Each row has a name. Each question is about the rows just above it. Places in a row count from 0.

fute: [-0.34 -0.16  0.39  2.13 -2.11  0.39  1.98  0.53  0.23 -0.05 -1.33 -1.92
  3.69  0.38  4.86 -2.10 -0.24 -0.25  0.95  0.71  2.87 -2.05  3.75  4.83
  4.33 -0.01  0.43 -0.24  0.10  3.45 -1.35 -0.83 -2.43  1.05 -0.02 -0.20
  0.00  0.11  2.41 -0.84 -1.69  5.42  0.82 -0.03 -0.63  4.47 -1.26 -5.60]
gebe: [-0.89 -0.33  0.74 -3.11 -1.97 -0.30 -1.80 -0.32  0.31 -0.36  2.05  5.64
 -4.71 -0.40  0.88  0.39  2.11 -0.14  1.17  0.96  4.55 -0.25 -9.19 -1.35
 -1.62  0.34  0.01  0.18 -1.82  2.56  0.21 -2.44 -0.99 -0.20  0.63 -0.84
 -0.20 -0.57 -1.57 -0.03 -0.31  1.23 -0.74 -0.40 -2.60 -0.90  6.00  7.99]
pade: [ 0.40 -0.52  0.03  0.29  3.35  0.10  0.10  0.27  0.08 -0.02  0.15 -6.71
 -0.24  1.21 -1.12 -1.43 -0.24 -0.51 -0.45 -0.35  0.29 -0.68  0.48  8.04
  2.56  0.47 -0.74 -0.08  0.76  3.70 -0.64  1.87  2.99 -0.15 -2.30  0.51
 -0.76 -0.29  4.79  0.77 -1.15 -1.50 -0.30  0.65  1.15  3.11 -6.31  1.43]
Changed fute: [-0.34 -0.16  0.39  2.13 -2.11  0.39  1.98  0.53  0.23 -0.05 -1.33 -1.92
  3.68  0.38  4.86 -2.10 -0.24 -0.25  0.95  0.71  2.87 -2.05  3.75  4.83
  4.33 -0.01  0.43 -0.24  0.10  3.45 -1.35 -0.83 -2.43  1.05 -0.02 -0.20
  0.00  0.11  2.41 -0.84 -1.69  5.42  0.82 -0.03 -0.63  4.47 -1.26 -5.60]. Place and old value:
12, [3.69]
Where does [-0.34 -0.16  0.39  2.13 -2.10  0.39  1.98  0.53  0.23 -0.05 -1.33 -1.92
  3.69  0.38  4.86 -2.10 -0.24 -0.25  0.95  0.71  2.87 -2.05  3.75  4.83
  4.33 -0.01  0.43 -0.24  0.10  3.45 -1.35 -0.83 -2.43  1.05 -0.02 -0.20
  0.00  0.11  2.41 -0.84 -1.69  5.42  0.82 -0.03 -0.63  4.47 -1.26 -5.60] differ from fute, and what was there?
4, [-2.11]
One entry of gebe was changed: [-0.89 -0.33  0.74 -3.11 -1.97 -0.30 -1.80 -0.32  0.31 -0.36  2.05  5.64
 -4.71 -0.40  0.88  0.39  2.11 -0.14  1.17  0.96  4.55 -0.24 -9.19 -1.35
 -1.62  0.34  0.01  0.18 -1.82  2.56  0.21 -2.44 -0.99 -0.20  0.63 -0.84
 -0.20 -0.57 -1.57 -0.03 -0.31  1.23 -0.74 -0.40 -2.60 -0.90  6.00  7.99]. Where, and from what?
21, [-0.25]
Changed gebe: [-0.89 -0.33  0.74 -3.11 -1.97 -0.30 -1.80 -0.32  0.31 -0.36  2.05  5.64
 -4.71 -0.40  0.88  0.39  2.11 -0.14  1.17  0.96  4.55 -0.25 -9.19 -1.35
 -1.62  0.35  0.01  0.18 -1.82  2.56  0.21 -2.44 -0.99 -0.20  0.63 -0.84
 -0.20 -0.57 -1.57 -0.03 -0.31  1.23 -0.74 -0.40 -2.60 -0.90  6.00  7.99]. Place and old value:
25, [0.34]

Sipe: [ 3.83 -0.32  0.23 -0.80  0.13  3.17  3.21  3.21 -0.01 -0.76  2.98  0.84
  0.40]
degu: [-4.34 -0.22 -0.21  0.61 -0.07  7.15  4.48 -0.90  0.03 -1.79  4.34  1.23
 -0.08]
tud: [ 0.85 -0.22 -0.19  0.62 -0.11 -0.59  1.67 -2.92  0.09  4.00  1.91  3.19
 -0.19]
risit: [ 5.69 -0.03  0.33 -0.48  0.29  8.68  6.85  0.75  0.29 -0.98  6.36  2.28
  0.70]
sidor: [-5.64 -0.28  0.73 -0.31  0.60 -0.96  0.16  0.45  0.30  1.05  0.20  0.41
  0.72]
ropod: [ 7.06  0.27 -0.46 -0.32 -0.42 -8.46 -7.05  1.22 -0.17 -3.15 -6.99 -5.16
 -0.19]
dur: [ 3.83 -0.32  0.23 -0.80  0.13  3.17 -7.84 -1.31  0.26 -2.60 -7.99 -5.72
  0.69]
sesaz: [ 8.17  0.70 -0.66 -0.06 -0.62  6.07  5.33 -5.27 -0.24  3.54  5.43  4.39
 -0.63]
Dunat: [-0.81  0.62 -0.85 -0.10 -0.79 -9.37 -6.62  1.20  0.01 -2.20 -6.26 -4.39
 -0.33]
Where does [ 0.85 -0.22 -0.19  0.62 -0.10 -0.59  1.67 -2.92  0.09  4.00  1.91  3.19
 -0.19] differ from tud, and what was there?
4, [-0.11]
One entry of Sipe was changed: [ 3.83 -0.32  0.23 -0.80  0.13  3.17  3.21  3.21  0.00 -0.76  2.98  0.84
  0.40]. Where, and from what?
8, [-0.01]
Where does [ 3.83 -0.32  0.23 -0.80  0.13  3.17 -7.84 -1.32  0.26 -2.60 -7.99 -5.72
  0.69] differ from dur, and what was there?
7, [-1.31]
Where does [ 3.83 -0.32  0.23 -0.80  0.13  3.17  3.21  3.21 -0.01 -0.76  2.98  0.85
  0.40] differ from Sipe, and what was there?
11, [0.84]
One entry of degu was changed: [-4.34 -0.22 -0.21  0.61 -0.07  7.15  4.48 -0.90  0.03 -1.80  4.34  1.23
 -0.08]. Where, and from what?
9, [-1.79]
One entry of sesaz was changed: [ 8.17  0.69 -0.66 -0.06 -0.62  6.07  5.33 -5.27 -0.24  3.54  5.43  4.39
 -0.63]. Where, and from what?
1, [0.70]
One entry of Dunat was changed: [-0.81  0.62 -0.85 -0.10 -0.79 -9.37 -6.62  1.20  0.02 -2.20 -6.26 -4.39
 -0.33]. Where, and from what?
8, [0.01]

fas: [-0.12 -1.27 -8.09  8.18 -5.13  4.69  2.97  0.60 -1.29 -2.33  1.53  8.90
  5.12  2.65 -0.91 -3.47 -0.43  0.46 -4.57 -2.33 -2.50 -0.09  3.38  5.36
  4.19]
Posas: [-0.16 -1.17 -8.34  7.93 -5.58  4.39  2.88  0.72 -0.78 -2.52  1.69  9.02
  5.36  3.00 -0.95 -3.32 -0.77  1.04 -4.68 -2.26 -2.10  0.12  3.40  5.86
  3.80]
gema: [-0.03 -1.36 -7.93  8.27 -4.75  4.98  3.32  0.63 -1.77 -2.14  1.38  8.73
  4.82  2.26 -1.09 -3.58 -0.08 -0.33 -4.25 -2.32 -2.75 -0.33  3.51  4.83
  4.83]
Tuz: [ 0.23 -1.92 -7.29  8.42 -3.18  5.08  4.43  0.30 -3.75 -1.46  0.88  7.00
  3.92  1.44 -2.04 -4.07  0.63 -2.30 -3.45 -2.31 -3.24 -0.69  3.63  3.13
  6.06]
sase: [ 0.51 -2.42 -6.56  8.00 -1.95  4.68  5.66 -0.26 -5.14 -0.99  0.69  5.53
  3.56  1.25 -2.79 -4.36  1.04 -3.30 -2.40 -2.18 -3.46 -0.65  3.66  2.14
  6.22]
vob: [ 0.06 -1.63 -7.79  8.38 -4.30  5.17  3.56  0.47 -2.36 -1.97  1.13  8.29
  4.46  1.99 -1.35 -3.71  0.15 -1.01 -4.07 -2.32 -2.89 -0.47  3.52  4.30
  5.34]
fel: [ 0.49 -2.08 -6.85  8.29 -2.54  4.99  4.91 -0.05 -4.48 -1.24  0.78  6.22
  3.76  1.40 -2.31 -4.24  0.98 -2.86 -2.93 -2.28 -3.32 -0.61  3.70  2.63
  6.15]
duv: [-0.21 -1.08 -8.49  7.75 -5.72  4.08  2.72  0.69 -0.77 -2.64  1.76  8.81
  5.71  3.55 -0.97 -3.17 -1.11  1.66 -4.78 -2.13 -1.68  0.49  3.33  6.36
  3.30]
govif: [ 0.13 -1.79 -7.51  8.61 -3.71  5.29  3.96  0.46 -3.08 -1.60  0.92  7.83
  4.18  1.75 -1.59 -3.88  0.37 -1.74 -3.68 -2.37 -3.13 -0.63  3.48  3.63
  5.77]
Changed Posas: [-0.16 -1.17 -8.34  7.93 -5.58  4.39  2.88  0.72 -0.78 -2.52  1.69  9.02
  5.36  3.00 -0.95 -3.32 -0.77  1.04 -4.68 -2.26 -2.10  0.12  3.40  5.86
  3.81]. Place and old value:
24, [3.80]
One entry of govif was changed: [ 0.13 -1.79 -7.51  8.61 -3.71  5.29  3.96  0.46 -3.08 -1.60  0.92  7.83
  4.18  1.75 -1.59 -3.88  0.37 -1.74 -3.67 -2.37 -3.13 -0.63  3.48  3.63
  5.77]. Where, and from what?
18, [-3.68]
Changed fel: [ 0.49 -2.08 -6.85  8.30 -2.54  4.99  4.91 -0.05 -4.48 -1.24  0.78  6.22
  3.76  1.40 -2.31 -4.24  0.98 -2.86 -2.93 -2.28 -3.32 -0.61  3.70  2.63
  6.15]. Place and old value:
3, [8.29]

foson: [ 0.65 -9.11 -2.33 -9.11  0.62 -0.37]
ketu: [-1.10  9.24  1.53  9.24 -0.14 -0.58]
ranaf: [ 0.44 -8.93 -2.62 -8.93  0.82 -0.81]
tos: [ 2.86 -5.54  3.35 -5.54 -1.17  5.61]
Gaful: [-0.62 -7.63 -4.19 -7.63  1.95 -3.08]
gero: [ 2.91 -5.35  3.46 -5.35 -2.73  5.73]
diz: [ 0.01 -8.55 -3.27 -8.55  1.34 -1.76]
mitog: [ 1.92  4.12  5.34  4.12 -3.07  5.50]
Dupi: [ 1.92  4.12  5.34  4.12 -2.66  5.61]
Dulod: [-0.86 -7.21 -4.41 -7.21  2.18 -3.52]
nobak: [ 0.65 -9.11 -2.33 -9.11 -2.79 -0.37]
sapip: [ 0.94  7.00  4.53  7.00 -2.30  3.69]
Changed ranaf: [ 0.44 -8.93 -2.63 -8.93  0.82 -0.81]. Place and old value:
2, [-2.62]
Changed mitog: [ 1.92  4.12  5.35  4.12 -3.07  5.50]. Place and old value:
2, [5.34]
One entry of Dulod was changed: [-0.86 -7.21 -4.41 -7.21  2.18 -3.53]. Where, and from what?
5, [-3.52]
One entry of ketu was changed: [-1.10  9.24  1.53  9.24 -0.13 -0.58]. Where, and from what?
4, [-0.14]
Changed diz: [ 0.01 -8.55 -3.28 -8.55  1.34 -1.76]. Place and old value:
2, [-3.27]

fes: [5.73 2.23 0.01 0.27 1.82 2.26 0.71 0.32 4.05]
Nater: [-8.42 -4.77  0.03 -1.64 -6.06  1.98 -1.83 -1.95 -1.85]
gifep: [ 3.37  3.88  1.75  0.05  5.12 -3.18 -0.03 -0.10  2.79]
Dip: [ 3.37  3.88  1.75  0.05  5.12 -3.18 -0.03 -0.10 -6.79]
Where does [5.73 2.23 0.01 0.27 1.82 2.26 0.70 0.32 4.05] differ from fes, and what was there?
6, [0.71]
Changed Dip: [ 3.37  3.88  1.75  0.05  5.12 -3.18 -0.04 -0.10 -6.79]. Place and old value:
6, [-0.03]

Kasi: [-2.42 -1.94 -1.59 -1.33 -1.20  0.95 -3.21 -1.46  0.17  3.10 -2.58 -0.39
 -1.11 -2.25  9.38 -2.64  4.80 -1.06  0.40 -1.85 -3.04  0.97 -1.15 -5.12
 -3.69 -2.72  0.43  2.11 -3.01 -1.46  0.22  1.47  7.79 -3.54 -2.14]
Par: [-2.64 -3.04 -0.49 -4.20  2.57 -3.54 -1.31 -3.42  5.09 -3.51  0.69  3.21
 -0.01 -3.96  2.22  2.14  5.64 -3.01 -1.37  2.34  0.24 -3.62 -3.72 -0.23
 -4.20 -4.14 -4.04  1.68 -3.33  0.51 -1.55  8.46  3.47 -0.53 -4.77]
Mal: [ 7.72  6.82  0.38  6.66 -1.05  5.93 -1.98  3.00  0.53  0.85 -0.72 -0.05
 -0.54  0.17  7.69 -1.27  2.94  3.83 -1.07 -2.33  4.21 -0.54  7.25 -5.33
 -3.90 -3.41  6.76  0.38  0.57 -1.04  0.52  2.86  6.72 -3.05  9.18]
Where does [-2.64 -3.04 -0.49 -4.20  2.57 -3.54 -1.31 -3.42  5.09 -3.51  0.69  3.21
 -0.01 -3.96  2.22  2.14  5.64 -3.01 -1.37  2.34  0.24 -3.62 -3.72 -0.23
 -4.20 -4.14 -4.04  1.68 -3.33  0.52 -1.55  8.46  3.47 -0.53 -4.77] differ from Par, and what was there?
29, [0.51]
Where does [ 7.72  6.82  0.38  6.66 -1.05  5.93 -1.98  3.00  0.53  0.86 -0.72 -0.05
 -0.54  0.17  7.69 -1.27  2.94  3.83 -1.07 -2.33  4.21 -0.54  7.25 -5.33
 -3.90 -3.41  6.76  0.38  0.57 -1.04  0.52  2.86  6.72 -3.05  9.18] differ from Mal, and what was there?
9, [0.85]
Changed Par: [-2.64 -3.04 -0.48 -4.20  2.57 -3.54 -1.31 -3.42  5.09 -3.51  0.69  3.21
 -0.01 -3.96  2.22  2.14  5.64 -3.01 -1.37  2.34  0.24 -3.62 -3.72 -0.23
 -4.20 -4.14 -4.04  1.68 -3.33  0.51 -1.55  8.46  3.47 -0.53 -4.77]. Place and old value:
2, [-0.49]

bikeb: [-0.81 -1.10 -0.51  0.91  1.76  2.24 -2.50  9.34]
Lefu: [ 0.14 -2.66  2.33  0.56 -4.30  7.23  2.01  1.79]
Lokis: [ 2.21 -0.43  5.06  0.90  0.25 -5.07  1.67  0.40]
Where does [ 0.14 -2.66  2.33  0.56 -4.30  7.23  2.01  1.78] differ from Lefu, and what was there?
7, [1.79]
Changed bikeb: [-0.81 -1.11 -0.51  0.91  1.76  2.24 -2.50  9.34]. Place and old value:
1, [-1.10]
Changed Lefu: [ 0.14 -2.65  2.33  0.56 -4.30  7.23  2.01  1.79]. Place and old value:
1, [-2.66]
Changed Lokis: [ 2.21 -0.42  5.06  0.90  0.25 -5.07  1.67  0.40]. Place and old value:
1, [-0.43]

lum: [ 0.58 -0.64 -7.11  0.05 -4.62  1.87 -0.38 -1.44  0.40 -1.08]
fudub: [ 0.58 -0.64 -7.11  0.05 -4.62  1.87 -0.38 -1.44  1.87  3.29]
kikav: [ 4.37  2.55 -3.21  5.00  3.83 -6.79  3.50  4.52  2.68  3.61]
zedon: [-0.56  2.20 -8.27  2.61 -1.49 -1.39  0.80  3.48 -2.53  1.21]
Dozi: [ 1.28  0.55 -2.21 -1.74 -5.19  4.23 -1.91 -1.86  4.57 -2.09]
One entry of zedon was changed: [-0.56  2.20 -8.27  2.61 -1.50 -1.39  0.80  3.48 -2.53  1.21]. Where, and from what?
4, [-1.49]
Changed Dozi: [ 1.27  0.55 -2.21 -1.74 -5.19  4.23 -1.91 -1.86  4.57 -2.09]. Place and old value:
0, [1.28]
One entry of lum was changed: [ 0.58 -0.64 -7.11  0.06 -4.62  1.87 -0.38 -1.44  0.40 -1.08]. Where, and from what?
3, [0.05]
One entry of zedon was changed: [-0.56  2.20 -8.27  2.61 -1.49 -1.40  0.80  3.48 -2.53  1.21]. Where, and from what?
5, [-1.39]

Vore: [-0.80  1.05 -0.33 -2.48  5.45 -0.56 -1.51  2.54  3.55  0.60 -2.21  1.04
  0.33 -0.93 -1.37  1.46  5.08]
buz: [-4.71 -3.66 -0.08 -4.33  0.74 -3.71 -3.57  0.60  0.53 -0.79 -4.23 -1.17
  0.12 -2.37 -1.23  0.27  0.71]
beba: [-0.43 -3.58 -2.25  0.28 -3.77 -3.19 -2.16 -0.08 -3.31 -0.01 -0.80 -2.34
 -0.49  0.06  1.46 -1.83 -4.35]
muzi: [ 3.04  3.15 -4.09  4.68 -1.06  2.46  2.58 -1.27 -2.96  2.05  3.03  0.12
 -1.46  3.22  4.48 -3.55 -1.22]
benun: [-0.49  2.57 -2.72 -0.05  2.68 -0.44  0.09 -2.64 -3.60 -2.21  0.51  1.83
 -1.29 -3.53 -1.64 -1.76  2.65]
Redur: [ 1.48  2.00  0.82  1.09  2.48  2.78  2.36 -0.85  1.63  1.35  0.90  2.35
  0.09  0.02 -3.44  0.76  3.57]
pivob: [-0.93  1.45  2.99 -0.86 -1.27 -1.27 -0.52 -3.56 -1.17 -3.49  0.96  1.67
 -0.23 -4.18 -5.20 -0.17 -0.20]
vam: [-1.16 -0.02 -2.40 -1.28  0.05 -3.31 -2.29 -1.00 -1.85 -2.15 -0.50 -1.51
 -1.01 -0.70  2.24 -1.89 -0.86]
zono: [-0.07 -3.14  6.27 -1.15 -1.06  0.24 -0.76  3.61  3.77  0.18 -0.44 -1.25
  3.24 -2.86 -2.02  4.25 -0.43]
Kabuf: [ 0.67 -3.42  4.32 -0.49 -6.52  0.19 -0.84  3.07  0.64  0.48  0.06 -2.21
  2.84 -0.11  1.26  2.43 -6.23]
fab: [-2.07  2.56 -0.66 -2.59  4.60 -0.81 -1.59 -1.85  0.87 -2.91 -1.36  2.46
 -1.60 -2.27 -5.33 -0.55  4.69]
zitif: [-6.79 -2.97  2.00 -7.91  1.04 -4.05 -4.05  2.06  1.16 -2.53 -5.71 -1.33
  1.05 -2.90 -0.70  1.41  0.76]
Where does [ 1.48  2.00  0.82  1.09  2.48  2.78  2.36 -0.85  1.63  1.35  0.90  2.35
  0.10  0.02 -3.44  0.76  3.57] differ from Redur, and what was there?
12, [0.09]
One entry of muzi was changed: [ 3.04  3.15 -4.09  4.69 -1.06  2.46  2.58 -1.27 -2.96  2.05  3.03  0.12
 -1.46  3.22  4.48 -3.55 -1.22]. Where, and from what?
3, [4.68]

lom: [-8.66  6.82 -3.48  8.61 -6.28  3.06]
Retut: [-4.85 -3.37 -6.58 -6.68  1.90  3.60]
Bazat: [ 4.96 -2.49  6.89  7.46  6.59 -9.15]
Roduv: [ 4.25  0.15 -0.34  0.16 -1.61  3.86]
lazuk: [ 0.39 -6.16  0.56  1.32 -4.83 -6.74]
Tikel: [-4.85  2.09 -2.43 -5.00  0.03  5.53]
Changed lom: [-8.67  6.82 -3.48  8.61 -6.28  3.06]. Place and old value:
0, [-8.66]
One entry of Roduv was changed: [ 4.24  0.15 -0.34  0.16 -1.61  3.86]. Where, and from what?
0, [4.25]
Where does [ 4.25  0.15 -0.34  0.16 -1.60  3.86] differ from Roduv, and what was there?
4, [-1.61]

